Each row below holds a small network's activations on one input, seen along a few directions.
In each table, some parts of the input vary, and every possible input appears once, in random order.
Descriptions start from the smaller parts, as in this example, which fits no table here: one of 2 separate values, together with either a single point or one of 9 places around a ring or (one of 4 places along a line, together with one of 5 places around a ring).
Shared parts are said once, and a part with two or three values counts as separate values.

Other details of the inputs vary at random and push rows far along two fixed directions, the same in every table; ignore that.

Rows:
r1: [  4   1 -10 -11  12  13 -33  -4  -4  10 -14  23]
r2: [  6  -5  12  24  -5 -21  28   4  -5   0  -8   6]
r3: [-11  -8  -8 -19  22  17 -22  -5  19   1 -14  10]
r4: [  3  -4   6  26  -1 -20  29   3  -5  -1  -3   6]
r5: [  9   3  -7  -5  13  14 -27  -5   0   5 -16  21]
r6: [ -9 -14  13  12  -2 -15  32 -11  -8  -2  -7 -12]
r7: [ -7 -19  16  17  -3  -6  31  -1 -12   2   4   2]
r8: [ 25  47 -14 -19 -36  11 -40   8  10  -3  49 -34]
r9: [ 27  40   9  17 -54 -25  22  16   8 -13  56 -53]
r10: [-10  -5  -8 -14  17  23 -24  -9  -9   5 -27   1]
r11: [ 14  31  -1 -29 -33  12 -30   8  30  -9  41 -47]
r12: [  1  -9  12  19  -4 -25  24   5 -14   7  -1   7]
r13: [ -9 -22   8  14   8 -18  28   1   4  -1  -1 -11]
r14: [-16 -11  11  11   1 -17  38  -8   1  -4  -3  -6]
r15: [-15  -8  17   3  -1 -17  34   1  -3  -7  -9  -1]
r16: [  7  -6  11  23  -4 -20  26   3  -6   1  -8   7]
r17: [-11  -4 -15  -9  14  32 -23   1  -3  14 -11  14]
r18: [-12  -7 -10 -10   9  25 -21  -9   4  -2  -8  22]
r19: [ -9  -7 -10 -10  10  30 -23   1  -5  15 -14  14]
r20: [  9   2  -7  -7  14  14 -29  -5  -2   6 -15  22]
r21: [ -1   4 -14  -8  13  13 -29  -3  -2  10  -9  22]
r22: [-12 -10   8  16   5 -12  32  -2 -18  -1  -7 -17]
r23: [  3  -6   7  22   5 -22  26   1 -12   2   4   7]
r24: [-17   4  -7 -22  16  18 -17  -5   8  -4 -18  13]
r25: [ -9 -16  10  18   0  -4  31  -1 -11   1   8   1]
r26: [ 30  49 -13 -15 -34  13 -37   7  14  -8  46 -36]
r27: [ 16  26 -11 -21 -33  11 -38  15  16  -8  32 -53]
r28: [-13  -4  -6 -16   4  21 -25  -2   4  -5 -15  26]
r29: [  6   5 -13  -5  19  15 -28  -6  -1   5 -11  21]
r30: [ 21  34   6  11 -46 -25  15  15  -1  -5  57 -46]
r31: [ 11  -8 -17 -29  15  16 -14  -8   5   2 -20  17]
r32: [ -7 -24  13  13   3 -20  28   1   4   0  -3 -12]
r33: [  8   1  -8  -9  14  13 -29  -5  -3   7 -14  23]
r34: [  5  -9  12  19   0 -24  24   3 -15   5   1   7]
r35: [  7 -14  -1   2   5 -20  42  -2  -4  -4  -3   0]
r36: [ 13  41  -3 -29 -44  13 -25  -2  23 -10  42 -50]
r37: [  1  -9  10  18  -2 -23  22   4 -14   7  -1   8]
r38: [  5   5 -13  -2  16  16 -26  -5   4   3 -14  22]
r39: [-13 -11  17   4  11 -21  34  13   4 -11  -2  -4]
r40: [  7  -7  12  23  -1 -20  26   2  -7   0  -5   7]
r41: [-11  -3 -13 -15  16  24 -22 -19   3   1 -19   4]
r42: [-10  -9  -5 -12   5  24 -23  -9   3  -1 -11  23]
r43: [  2  -6   7  22   4 -24  27   2 -13   3   5   6]
r44: [-16 -10  11  15  -7 -15  33   5  -5 -11   4   8]
r45: [-10  -5   3 -24  20  12 -18   6  12  -5 -19  11]
r46: [ -9 -12 -17 -10  21  17 -29   3   6   1 -20   2]
Each input here is: one of 2 separate values, together with either a single point or one of 10 places along a line or (one of 3 separate values, together with one of 4 places along a line).
Question: Changing only the choice among 2 separate values turns r25 into r7. The same change can be made to r38. Which row results?
Answer: r40
Question: Changing only the choice among 2 separate values turns r24 into r15. The same change can be made to r44. Which row results?
Answer: r28
Question: Which other rows does r19 become when the choice among 3 separate values takes its other values? List them by row number.
Answer: r10, r27
Question: Which other rows does r27 become when the place on the line of 4 takes its other values? List them by row number.
Answer: r11, r32, r45
Question: Which other rows does r38 become when the place on the line of 10 takes its other values? List them by row number.
Answer: r4, r8, r9, r21, r23, r26, r29, r30, r43
Question: Which other rows does r41 become when the choice among 3 separate values takes its other values? List them by row number.
Answer: r13, r25

Rows:
r47: [  4   6   1  -8  -6  -1  -4  -1   4  -2   2 -10]
r48: [ -3  -8   2   7  11  -8  15  -3  -5   1 -14   6]
r49: [ 9  7 -4  2 -9  4 -6 -1 -8  5  7 -3]
r50: [ 0  2  0 -3 -5  4 -7  5  3 -1  7 -6]
r51: [-11 -15   5  13   6  -6  16  -1  -4   3  -6   4]
r52: [ 7  8 -1 -3 -8 -1 -3  2  4 -3  6  0]
r53: [ -4  -7   5  13   9 -10  11  -1  -7   2 -11   8]
r54: [-13  -8 -22 -27  33  42 -47 -15   6   5 -37  34]
r55: [ 2  5  0 -6 -5  3 -3  3  3 -1  9 -1]
r56: [ -7 -17   7   5   9  -8  18  -1  -2   1 -10   3]
r57: [ 2  5 -1 -3 -4  0 -6  6  2 -1  6 -6]
r58: [10  8 -2  1 -6 -3 -4  1  6 -1 11 -5]
r59: [ 3  8  0 -2 -6  0 -7  4  0 -2  4 -5]
r60: [-5 -9  8  8  4 -9 19  0 -6  0 -8 13]
r61: [  0 -14   0  14   8  -6  13  -2 -14   9  -8  11]
r62: [10 10 -1  1 -7 -2 -4 -1  5 -2  7 -2]
r63: [ -2   2  -3  -5  -5   5   1   0   4  -4   8 -12]
r64: [  4   3   0  -8  -4  -2  -3   1   5  -2   5 -12]
r65: [ -8 -12   7  10   6  -6  13   1  -6   1 -11  10]
r66: [  1   4   2  -7  -7   2  -3  -1   3  -3   3 -10]
r67: [ 4  7 -2  1 -2 -1 -7  3  1  0  7 -8]
r68: [  5   6  -5  -5   0   1  -4   1   4  -1   4 -10]
r69: [ 6  5 -2 -4 -4  0 -5  4  6 -2  7  0]
r70: [-1 10  1 -3 -8  3 -2 -2  0 -2  9 -2]
r71: [-11 -12   6  13   5  -4  14  -3  -5   2  -9   7]
r72: [-1  6 -1 -4 -6  3 -2  0  2 -2 12 -4]
Question: Describe the family of inputs behind these rows.
Answer: one of 2 separate values, together with either a single point or (one of 3 separate values, together with one of 4 places along a line)
Question: Changing only the choice among 2 separate values turns r49 into r61. The same change can be made to r62. Which row results?
Answer: r58
Question: Start at r53 and move only the place on the line of 4, one step at a time. The first step leads to r59. Which rows follow, in order?
Answer: r65, r71
Question: Which other rows does r51 become when the choice among 2 separate values takes its other values? List them by row number.
Answer: r71

Rows:
r73: [ -7  -6   6   2  -1  -4   9   3   1  -2   0 -10]
r74: [  3  13 -13 -27  -2  24 -32  -4  13  -3   4 -10]
r75: [ -4  14  -8 -23  -3  22 -36   1  14  -5   3  -9]
r76: [-1 -1  2 12 -6 -1  7 -1 -9  4  5  1]
r77: [-1  3  8 -1 -8 -7 10  4  5 -7  6  8]
r78: [ -2  -5   2  -3  -1  -3  10  -1   2  -3   2 -10]
r79: [ 13   4   0   9  -1 -13   2   3  -3   3   3   7]
r80: [ 1 -3  0 12 -1 -2  4  4 -6  4  6  5]
r81: [ -8  -4   7   2  -1  -6   9   4   3  -4   0 -11]
r82: [ 1 -1  3 11 -6 -4  7  1 -8  4 10  1]
r83: [-4 -1  3 -2 -2 -5 14 -3  5 -5  3 -9]
r84: [11  4  0  8  1 -9  1 -1 -4  2 -4  7]
r85: [ 12   1  -1  12   4 -14   3   6  -1   3   0   9]
r86: [ -5  -6   4   0  -1  -5   9   3   1  -1   1 -11]
r87: [ -3  -2   3  -2  -3  -4  14  -3   4  -5   3 -10]
r88: [ -9 -24  -7   4  44   9 -11 -14 -14  14 -54  56]
r89: [  3  11 -13 -25  -3  24 -34  -2  11  -1   3 -11]
r90: [ -2   2   4  13 -11  -4  13  -1 -14   2   8  -4]
Question: Describe the family of inputs behind these rows.
Answer: either a single point or (one of 2 separate values, together with one of 4 places along a line) or one of 9 places along a line
Question: Which other rows does r84 become when the choice among 2 separate values takes its other values? List them by row number.
Answer: r76
